Each row below holds a small network's activations on one input, seen along a few directions.
In each table, some parts of the input vary, and every possible input appears once, in random order.
A made-up example of a description, with smaller parts first: ring(8) and (point or line(9) or (values(3) and line(6))).
Shared parts are said once, and a part with two or three values counts as separate values.
(in the rows, 128 means zero)

Other details of the inputs vary at random and push rows far along three fixed directions, the same in every table; ignore that.

A family of inputs:
x1: [121 108 135  97 197 161 177  67 121 126 128  72 137]
x2: [186 116 165 127 110 122 125 177 129 193 112 156 120]
x3: [102 151 130 128 136  65 201 210 118 102 106 106 173]
x4: [160 112 146 130 103  98  88 152 168 190 130 114 115]
x5: [112 148 132 127 203 166 161  62 135 126 143  71 125]
x6: [171 120 128 136 112  98  88 152 172 188 123 121 107]
x7: [116  96 148 105 237 171 167  83 122 144 142  88 121]
x8: [171 113 141 135 108  96  88 153 172 185 129 117 114]
x9: [143 123 128 151 130 115 110 129 151 226 130 156 161]
x10: [100 136 149 105 179 141 170  77 134  94 168  70  97]
x11: [182 111 160 132  93 131 121 168 146 190 109 133 129]
x12: [143 130 132  68 190 192 200  89 157 112 165  78  71]
x13: [118 115 111 155  96 154 100  95  80 100 118 153 118]
x14: [137 119 155 135 199 165 205 108 112  95 150 129 114]
x15: [141 121 111 139  88 120  81  94 109  54 140 152 132]
x16: [113 176 130 150 130  85 192 179 158 119 122  82 176]
x17: [140 130  89 130  94 123  88  92 110  62 133 166 123]
x18: [131 138 155 124 224 169 177  86 138 117 160 114 138]
x19: [109 110 136 102 204 163 164  79 120 125 127  65 125]
x20: [174 118 166 132 118 124 113 187 128 193 111 149 108]
x21: [148 112 149 127  99  96  92 146 162 198 133 115 112]
x22: [ 93 158 116 152 106  42 214 169 150  99 138  83 150]
x23: [142 123 103 113 124 156  75  93 124 104 145 149  88]
x24: [148 103 155 110 116 123  87 179 147 191 100 110 146]
x25: [148 128 108 112 104 123 104 162 172 203 130 140  95]
x26: [126 133  82 103  86 160 102 103 108  84 141 170 105]
x27: [108 134 124 154 137 152  75 117  99  95 142 180 148]
x28: [ 65 170 103 153  87  33 217 174 138  89 142  95 160]
x29: [113 159 117 144  95 126  83 131  76  51 127 180 165]
x30: [103 137 111 166  58 132  93 154  66  23 113 165 140]
x31: [113 143 116 143 106 156  65  92 108  97 123 132 142]
x32: [164 107 132 145  94 123 133 132 137 217 107 139 128]
x33: [ 75 137 105 127  75 117  79  96  87  73 151 158 120]
x34: [ 88 154 129 135 140  64 187 222 115  98 105 101 162]
x35: [ 33 188 123 133 109  47 213 212 156  66  68 141 116]
x36: [107 182 139 148 159  82 184 197 142 126 125  96 153]
x37: [151 101 138 111 103 117 103 147 147 203  96 111 155]
x38: [159 103 154 153 129 129 121 178 136 204 122 167 117]
x39: [124 114 145 141 209 170 193  89 111 123 148 108  99]
x40: [136 121 138 106  88  97 113 125 157 216 143 135 122]
x41: [147 121 116 103  91 134 107 177 168 198 132 132  88]
x42: [127  98 135 105 129 168  69  96 106 124 110 115 130]
x43: [129 130 114 134 121 160  83  58 110 131 130 143 150]
x44: [121 143 112 140  94 150  78  84 106  90 123 141 157]
x45: [144  73 141 103 171 176  91  71 107 168 131 151 138]
x46: [118 129 104 158  58 138 108 112  74  53 112 160 140]
x47: [122  89 142 116 160 165  79 120  98 122 128 164 136]
x48: [160 101 154 104 109 121 100 169 148 191 101 117 158]
x49: [135 138 126  75 207 189 184  88 155 121 161  76  62]
x50: [ 77 143 131 101  84 130 102 114 113  46  76 210 105]
x51: [ 98 162 107 160 102  37 212 180 151  79 134  85 157]
x52: [132 133  89 147  80 113  84 101 101  40 133 162 132]
x53: [118 133 145 129 236 174 165  66 137 146 159  93 122]
x54: [161 113 145 144  94 130 112 156 144 203 103 120 113]
x55: [133 130  95 133 108 129  73 100 113  69 134 156 107]
x56: [154 138 153 134 116 127  82 164 163 196 116 116 146]
x57: [131 129  88 106  98 160  97  94 119  92 143 168 104]
x58: [135 112 144 136 202 168 207  78 112 122 149 116 111]
x59: [149 123  97 111 110 150  90  85 120  95 144 160 105]
x60: [ 74 141 107 158 134  57 209 209 117  93 116 132 190]
Description of these inputs: values(2) and (point or line(11) or (values(3) and ring(6))).
- Changing only the values(2) part turns x48 into x24. The same change can be made to x3. Which row results? => x34
- Changing only the values(2) part turns x11 into x30. The same change can be made to x43. Which row results? => x5
- Change only the values(3) part in x39. List by row number the other rows that result. => x7, x53
- Change only the ring(6) part in x11. List by row number the other rows that result. => x2, x14, x32, x46, x58

A family of inputs:
x61: [ 88 143  93 137 110 143 111  90  78  10 143 149 129]
x62: [123 139 123 130 131 109 155 137 146 132 132 111 123]
x63: [120 137 133 134 143 115 155 146 135 135 124 117 136]
x64: [134 123 151  88 209 199 162  55 120  73 152  98  82]
x65: [119 134 135 131 143 114 154 148 135 134 123 115 136]
x66: [155 111 147 120 133 152  92 117 130 162 125 141 123]
x67: [148 110 138 124 125 145  96 115 124 158 126 141 128]
x68: [121 139 126 125 130 110 155 138 145 132 129 109 125]
x69: [124 133 136 133 141 115 155 149 134 132 124 113 137]
x70: [110 136 105 137  85 110 104 141 116 103 120 147 137]
x71: [141 116 134 128 120 139  97 125 121 143 124 146 133]
x72: [152 106 142 120 130 148  95 115 127 162 127 138 126]
x73: [154 112 139 113 119 149  99 123 132 152 125 147 107]
x74: [114 138 101 145  83 106 107 143 114  98 128 149 139]
x75: [125 139 127 127 128 110 155 139 144 131 129 107 126]
x76: [119 135 126 137 139 115 158 139 135 139 127 115 137]
x77: [127 139 124 131 130 109 156 138 145 131 132 109 124]
x78: [142 109 136 121 126 143  95 117 125 156 125 144 129]
x79: [137 114 131 126 120 140  96 118 122 150 125 146 131]
x80: [120 135 130 133 143 115 156 145 135 136 126 117 138]
x81: [119 133 111 135  89 115 104 139 118 109 121 143 135]
x82: [123 135 128 139 138 116 158 140 134 138 128 113 138]
- Describe the family of inputs behind these rows. => values(2) and (point or line(4) or line(6))
- Changing only the values(2) part turns x77 into x62. The same change can be made to x74. Which row results? => x61
- Change only the line(6) part in x79. List by row number the other rows that result. => x63, x65, x76, x78, x80
